Here are a small network's activations along a few directions, averaged over the inputs that share one value of a field.
Related values have similar rows: they may be neighbours, one step apart, or belong to one group.

Other fields shift rows strongly along two fixed directions, in all tables alike. That doesn't count.
These rows show it; all are for the same value of a field, averaged over different records:
[ 15   1   1  -8   1  -8  -6   2   0  -8   0  -3   2  -2   9  -9   4  -3
   6 -10   4  -4]
[ 15   0  -7 -10   2  -2   2   7  16   3   3   0  -1  12   4  -7  -3  -5
  13 -10   7  -8]
[ 37   5   1 -13   5 -16 -19  -2   2 -23   5  -6   3  -8  20 -15  11  -7
   7 -23   9  -1]
[-23 -10  10   2  -3   6   7   1 -14   8  -5   1   1  -4  -5   3  -3   4
  -4  15  -1  -3]
[-12  -9  11   2  -1   4   0  -1 -16  -4  -5  -2   4 -10   3   1   2   4
  -3   6  -1  -3]
[ -6  -7  13   0  -1   1  -6  -5 -19  -8   0  -2   3 -14   7  -3   6   4
  -6   5   0  -3]
[-14  -8   0  -3  -4   7  14   5   3  13  -2   3  -2   9  -9   1  -7   0
   5  10   3  -4]
[  5  -4  21   0   3  -4 -18 -12 -32 -28  -3  -6   8 -29  20  -4  17   5
 -10  -2  -1   1]

Field U:
u15: [  0   1  11   4  -2  -3 -10 -11 -15 -11  -9  -3  -5 -13   6   5   0   7
  -6  -1   1   6]
u17: [-24  -5   2   8   7   7  13   6  -4   6   4   9  -2  -1  -9   1   0  -1
  -7   8  -7   4]
u11: [ 18   0   5  -7   5  -7 -13  -2  -5 -15   1  -5   3 -10  16  -9   7   0
   4 -11   4  -2]
u19: [-14   3 -13   8  -1   6  11   5  12  21   5   4   0  16 -17   9  -8  -2
  -1  10  -8   0]
u14: [-26 -11  -6  -3  -1  14  23  11  10  20  -2  11  -8  14 -17   0  -8   2
   2  19   8  -7]
u16: [ -1  -2   4  -1   6  -5  -5   4  -9 -14   7   1   5 -13   8 -11  14  -1
  -3   1  -5  -3]
u13: [ 14  11 -10   0   6  -4  -2   6  16  -4   3   1  -9   8   1  -2  -1  -7
   5 -16   1   5]
u9: [12 10 -3  6  4 -2 -9 -8 -1 -9  0 -2 -5 -5  4  4  2  1 -6 -9 -1  7]
u20: [  1   4   6   1   2  -1  -6  -3  -4 -11  -7  -4  -8  -9   5  -2   4   3
  -2  -4   7   6]
u3: [ 21   4  -6  -5 -10  -5  -7  -4   6  -2  -1  -8   6   6   6   3  -3  -1
   5  -5   6  -2]
u8: [ 23   9  -8   5  -2  -6 -15 -10   5 -10   3  -6  -1   0   4   8  -2  -2
  -1 -16   2   9]
u18: [-22  -1   3  10  10   8   9   5  -3   3   0   9  -9   0  -9   3  -3  -1
  -7   5  -2   0]
u1: [-21  -8   6  11  -7   5   3  -6 -15  13  -5  -4  14  -4 -10  12  -1   8
  -8  21 -14   1]
u5: [-25 -10  15   7 -10  10   2  -7 -22   5  -6  -2   5 -11  -4   9   0  11
 -11  21  -5  -2]
u10: [ 16   6 -17  -9   2  -4   9   9  24   9   5   4   2  16  -1  -8  -2  -7
  12  -7  -1  -5]
u6: [ 21  14 -34  -8  -4  -5  12   9  48  28  10   4  -1  41 -16   3 -14 -13
  19 -13  -1   0]
u4: [-31  -2  -2  12   0  13  15   4  -1  16   3   8   0   4 -17   7  -2   1
  -6  15 -11   3]
u7: [ 17   7  -8 -11   5  -4   3  10  21  -3   3   4 -15   9   2 -11  -4  -7
  10 -14  11   1]
u2: [-7 -2 -6  0 -6 -1 11  0  6 15  2  1  8  7 -8  3 -3  1  2 10 -7 -1]
u12: [ 12   3   9   4  -4  -3 -18 -12  -9  -8  -6  -7   2  -8   8   8  -1   8
  -9  -5   1   4]
Each value of U is a pair of two hidden parts, and every pair occurs once (5 first parts, 4 second parts).
Changing only the second part turns u2 into u16. u9 has the same second part as u2; what does that change turn u9 into?
> u18
Changing only the second part turns u20 into u15. u4 has the same second part as u20; what does that change turn u4 into?
> u19
Changing only the second part turns u12 into u7. u6 has the same second part as u12; what does that change turn u6 into?
> u17

Field V:
v11: [ 19  11   5   2   5 -11 -19  -8 -16 -21   6  -6  18 -21  17  -6  17   3
  -6  -9  -7   5]
v9: [-20  -6  16   6   9   3  -1  -1 -26 -16   4   2  -3 -28   6  -8  15   2
 -12   5  -9   2]
v1: [  4  15   2  14   5  -3 -14 -13 -10  -8  -1   0   5 -10   7   9   2  -1
  -6  -6 -10   8]
v12: [-32 -11  26  13  -8  16   3 -13 -31   3 -13  -6   3 -15  -7  14  -3  16
 -15  24   0   4]
v19: [ 2 -8 -5 -8 -5 -5  0  5 -2  3 -4 -3  2 -1  1 -1  4  1  2  8 -1 -7]
v15: [ 32  12 -14  -7   8  -6  -6   4  27  -4   5  -2 -14  18   4  -2  -7 -10
   9 -23   9   3]
v7: [  1   0 -21  -4 -15   5  19   6  35  34  -6   1  -6  36 -21  11 -24   2
  10   1   9   0]
v13: [ 23  14 -15  -2  -1  -5  -2  -1  28   5  -1  -4 -11  16  -5   7  -8  -1
   7 -18   3   6]
v3: [  6  12  -3   7   5  -4  -6  -5  -3 -13   6   0   2  -9   5  -6   8  -1
  -9  -6  -2   6]
v5: [-3  3 -7  1  6  0  5 10  9  3  6  7 -6  6 -7 -3  1 -4  2 -4 -3  1]
v14: [-8 -6 -2  2  3  1  2  3 -2  2  6  5 10 -2 -2 -4  3 -1 -2  9 -8 -3]
v17: [-13 -11  12  -2  -5   6   4   1 -11  -3  -7  -2  -4  -5  -2   7  -6   3
  -1   6   5  -2]
v18: [-27  -9   1   7 -16   9  16  -5  -2  26  -5   1   9  15 -19  20 -14  10
  -4  25  -8  -3]
v16: [ -3  -6  -2  -2 -13   3   0  -1  -3   7  -1  -4   6   4  -6   7  -4   0
   3   7  -4  -6]
v10: [ -9   3  -7  -1   3   5   6   7  11   4  -1   6 -13  11  -7  -3  -6  -4
   0  -1  11   1]
v4: [  3  -2  -2  -9   9  -6   2   9   6   0   8   5   3   6   4 -14   5  -9
  15  -5   0  -9]
v8: [  2  -3  18   1  11  -4 -16  -3 -25 -27  -7   4  -4 -28  20 -12  12   3
 -16  -9   5   0]
v6: [ -4   0 -13   5  -7   5  12   2  16  26   3   2   7  20 -18  11  -8  -6
   4   8 -10   1]
v2: [ 46   9  -2 -21   7 -19 -13   3  11 -28   5  -6  -9  -6  26 -21   8  -7
  17 -28  20  -4]
v20: [-19 -17  13  -6  -5   8   8   3 -11   5  -4   0   4  -7   3  -5   4   4
   2  18   0  -6]
Each value of V is a pair of two hidden parts, and every pair occurs once (5 first parts, 4 second parts).
Changing only the second part turns v14 into v11. v19 has the same second part as v14; what does that change turn v19 into?
> v16
Changing only the second part turns v4 into v6. v2 has the same second part as v4; what does that change turn v2 into?
> v7
Changing only the second part turns v18 into v20. v1 has the same second part as v18; what does that change turn v1 into?
> v9
